A small network was shown many inputs. Here are its activations along a few directions, one row for each input.
Each table varies a few parts of the input and shows all the possible inputs, shuffled.
A made-up example of a description, with smaller parts first: one of 5 places around a ring, together with either a single point or one of 9 places around a ring or (one of 3 separate values, together with one of 6 places along a line).
Shared parts are said once, and a part with two or three values counts as separate values.
(in the rows, 128 means zero)

Other details of the inputs vary at random and push rows far along three fixed directions, the same in every table; ignore that.

Table:
x1: [140 177  96 137  62  65 150 139 108 135 132  86 182 108]
x2: [140 147 122 136  94 155 191  71 179 157 129 143 183 104]
x3: [108  96 137 152 130 182  84 108  75 164 136 140 103 152]
x4: [105 143 144 158  75 122  33 164  48 129 130  87 129 156]
x5: [153 138 117 122  87 123 168  90 165 161 138 129 178 123]
x6: [150 149  94 139 124 157 192  67 144 162 127 136 172  98]
x7: [100  83 151 105 182 143 165 124 176  84 131 161  88 120]
x8: [104  87 147 119 163 156  58 142 114 122 128 150  73 117]
x9: [142 143 118 108  87  53 166 145 184  92 145 113 169 124]
x10: [148 119 113 103 130 119 199  88 198 120 137 156 165 117]
x11: [133 137 114 108 156 119 227  93 168 114 113 154 152 101]
x12: [134 130 126 161 116 180 169  80  63 200 119 143 156 151]
x13: [101 121 117 101 136  69  95 176 147  42 129 109 101 117]
x14: [156 141 100 129 109 164 179  58 175 149 127 154 190 106]
x15: [121 125 129  87 123  57 102 167 179  78 133 113 108 105]
x16: [109 149 149 167  96 111  51 181  27 136 135  79 125 154]
x17: [137 157 111 119  82  62 132 151 178  84 138 103 178 104]
x18: [ 99  97 169 138 169 149  84 164 102 141 135 132  62 116]
x19: [128 162  82 157  61  73  62 168  14 139 130  73 151 147]
x20: [108 128 114 113 149  51  76 199 114  41 130  93  87 106]
x21: [123 126 124 115 164 116 170 124 155  89 126 132 122 105]
x22: [135 162  80 111 109  42 156 150 135  74 123  98 158 102]
x23: [136 150 116 131 102  57 184 158 166  91 147  98 166 111]
x24: [143 141 106 164  48  95  72 148  57 131 158  88 181 165]
x25: [139 108 140 123 214 202 105 148 135 124  97 141  43 182]
x26: [106  94 147 108 198 135 170 133 164  92 132 153  83 105]
x27: [117 106 134 160 153 190 101 107  59 186 133 140  97 137]
x28: [103  99 166  97 196 133 205 125 182 119 120 169  87  97]
x29: [106  82 169 103 179 170  83 124 114 128 119 164  69 141]
x30: [136 145 151 144  84 149  99 106  90 174 132 125 163 159]
x31: [147 113 139 127 195 176  70 169 129 123 107 140  50 179]
x32: [160 145  74 127  63  73 137 113 135 128 149 102 187 135]
x33: [113  81 147 101 171 164  68 122 121 140 120 159  64 124]
x34: [108 120 162  99 197 151 174 118 199 110 114 161  93  73]
x35: [197 171  98 173 152 206 153  98  95 199 102 115 139 193]
x36: [153 137 112 133 109 159 190  66 169 143 133 153 193 118]
x37: [139 145 112 137 105 145 183  83 142 127 125 129 181 134]
x38: [177 144  93  86 173  82 114 178 195  65 111 117  76 170]
x39: [161 141 124 152 184 199 109 141  61 188  85 133  66 193]
x40: [102 116 147 129 109  83  16 203  93  95 138  96  92 127]
x41: [150 137 121 133  97 180 105  69  96 183 121 143 161 146]
x42: [104 114 146 113 129  72 137 176 169  59 142 113 114 122]
x43: [128 173 108 169  48  76  50 180  38 140 146  60 162 141]
x44: [123 103 106 105 134  71 110 166 169  67 147 122 111 108]
x45: [114 157 114 106 106  27 115 193 127  68 125  86 123 103]
x46: [145 126 138 162  83 182 126  77 111 205 143 145 179 138]
x47: [121 146 150 159  89 165 118 106  89 161 127 123 164 155]
x48: [146 138  93 134 106 160 190  58 167 149 129 146 178 109]
x49: [120 123 150 111 135 119 150 127 189  99 131 144 137 106]
x50: [150 157 124 115  89 132 160  84 166 151 122 130 183 117]
x51: [134 128 109 155 115 162 146  94  65 193 127 136 142 137]
x52: [101  96 156  97 190 123 172 139 175 125 125 162  72  89]
x53: [102 121 173 147 152 194 123 111  56 195 104 152 104 142]
x54: [ 99  85 183 130 158 155  86 150 125 130 134 150  85 133]
x55: [ 87  82 177 123 176 186 110 123 146 139 125 162  65 118]
Each input here is: one of 5 places along a line, together with either a single point or (one of 2 separate values, together with one of 5 places around a ring).
The inputs of x27 and x3 match in every part but the place on the line of 5. If x18 is changed in the same way as x27 into x3, which row does it become?
Answer: x55
The inputs of x10 and x26 match in every part but the place on the line of 5. If x30 is changed in the same way as x10 into x26, which row does it become?
Answer: x16
Start at x36 and move only the place on the ring of 5, one step at a time. The first step leads to x24. Which rows follow, in order?
Answer: x44, x8, x14
Change only the place on the line of 5 in x4. List by row number the other rows that result.
Answer: x17, x34, x45, x50

Table:
x56: [ 99  85 158 130 157 162  37 150  72 127 131 136  62 143]
x57: [154 130 143 141 147 199 152  92 136 186 116 154 123 150]
x58: [151 149 128 143 122 162 125 117 119 165 117 127 141 158]
x59: [128 127 132 146 134 166 155  98  93 174 124 140 136 135]
x60: [147 167 105 150  95 118 126 132  85 151 122  97 158 148]
x61: [143 139 117 143 101 152  97 115 104 148 124 123 147 153]
x62: [140 133 108 102 127  95 142 127 177  97 130 127 139 104]
x63: [ 96 121 157 148  82  95  54 176  70 121 150  98 127 142]
x64: [150 154 107 119 120  80 145 157 172  79 128 106 143 137]
x65: [128 117 129 116 172 132 176 123 161 117 119 145 105 122]
x66: [142 131 116 146 100 152 102 115 104 149 131 124 148 158]
x67: [126 131 123 143 119 161 125  95  95 159 125 133 146 120]
x68: [137 107 134 134 140 200 144  65 128 182 128 164 132 126]
x69: [128 133 109 105 132  95 160 122 163 104 130 127 140  91]
x70: [119 101 129 107 152  98  92 168 152  81 133 127  84 133]
x71: [116 132 124 116 148  96 148 148 139  92 121 122 117 109]
x72: [125 116 114 110 152 131 196  94 185 114 129 152 139  88]
x73: [134 138 103 152  83 112 118 120  81 148 142 106 163 133]
x74: [141 146 112 116 150 123 196 110 177 110 115 135 143 112]
x75: [160 156 106 156  86 118 115 141  99 145 133  98 161 172]
x76: [108 133 145 111  97  67 125 163 157  75 144 108 146 103]
x77: [103 112 150 145 153 133  46 182  46 121 121 108  65 164]
x78: [ 80  79 167 104 217 140 116 161 128  94 116 158  38 112]
x79: [118 102 136 104 177 167 187  81 181 145 121 175 111  88]
x80: [ 66  85 184 106 154  83  49 202 115  59 143 123  61 117]
x81: [144 138  95 112 100  72 131 135 159  98 140 111 150 112]
x82: [149 146 107 123 121  78 144 161 167  79 132 105 139 141]
x83: [155 155 104 142  78 123 100 122 108 148 130 109 166 150]
x84: [116 124 165 144 102 168 133  96 118 181 136 146 153 123]
x85: [124 150 143 151  62 121 113 118 100 157 140 112 181 129]
x86: [149 151 104 121 132 108 194 120 169 122 123 126 148 119]
x87: [107  87 165 124 181 217  87  95 107 162 114 172  73 126]
x88: [146 139 101 112 107  66 118 162 168  80 138 106 132 128]
x89: [117 110 144 107 185 156 196 102 171 138 114 168 102  98]
x90: [135 158 115 151  97 134 133 115  74 169 121 112 161 136]
The inputs of x66 and x61 match in every part but one. If x72 is changed in the same way as x66 into x61, which row does it become?
Answer: x67
What do these inputs look like to the network?
Answer: one of 5 places around a ring, together with either a single point or one of 6 places around a ring
List by row number the other rows that have the place on the ring of 5 in common with x84.
Answer: x57, x79, x81, x86, x88, x89
Change only the place on the ring of 5 in x76. List by row number the other rows that result.
Answer: x63, x80, x84, x85
Change only the place on the ring of 6 in x70. List by row number the other rows that result.
Answer: x59, x65, x68, x73, x75
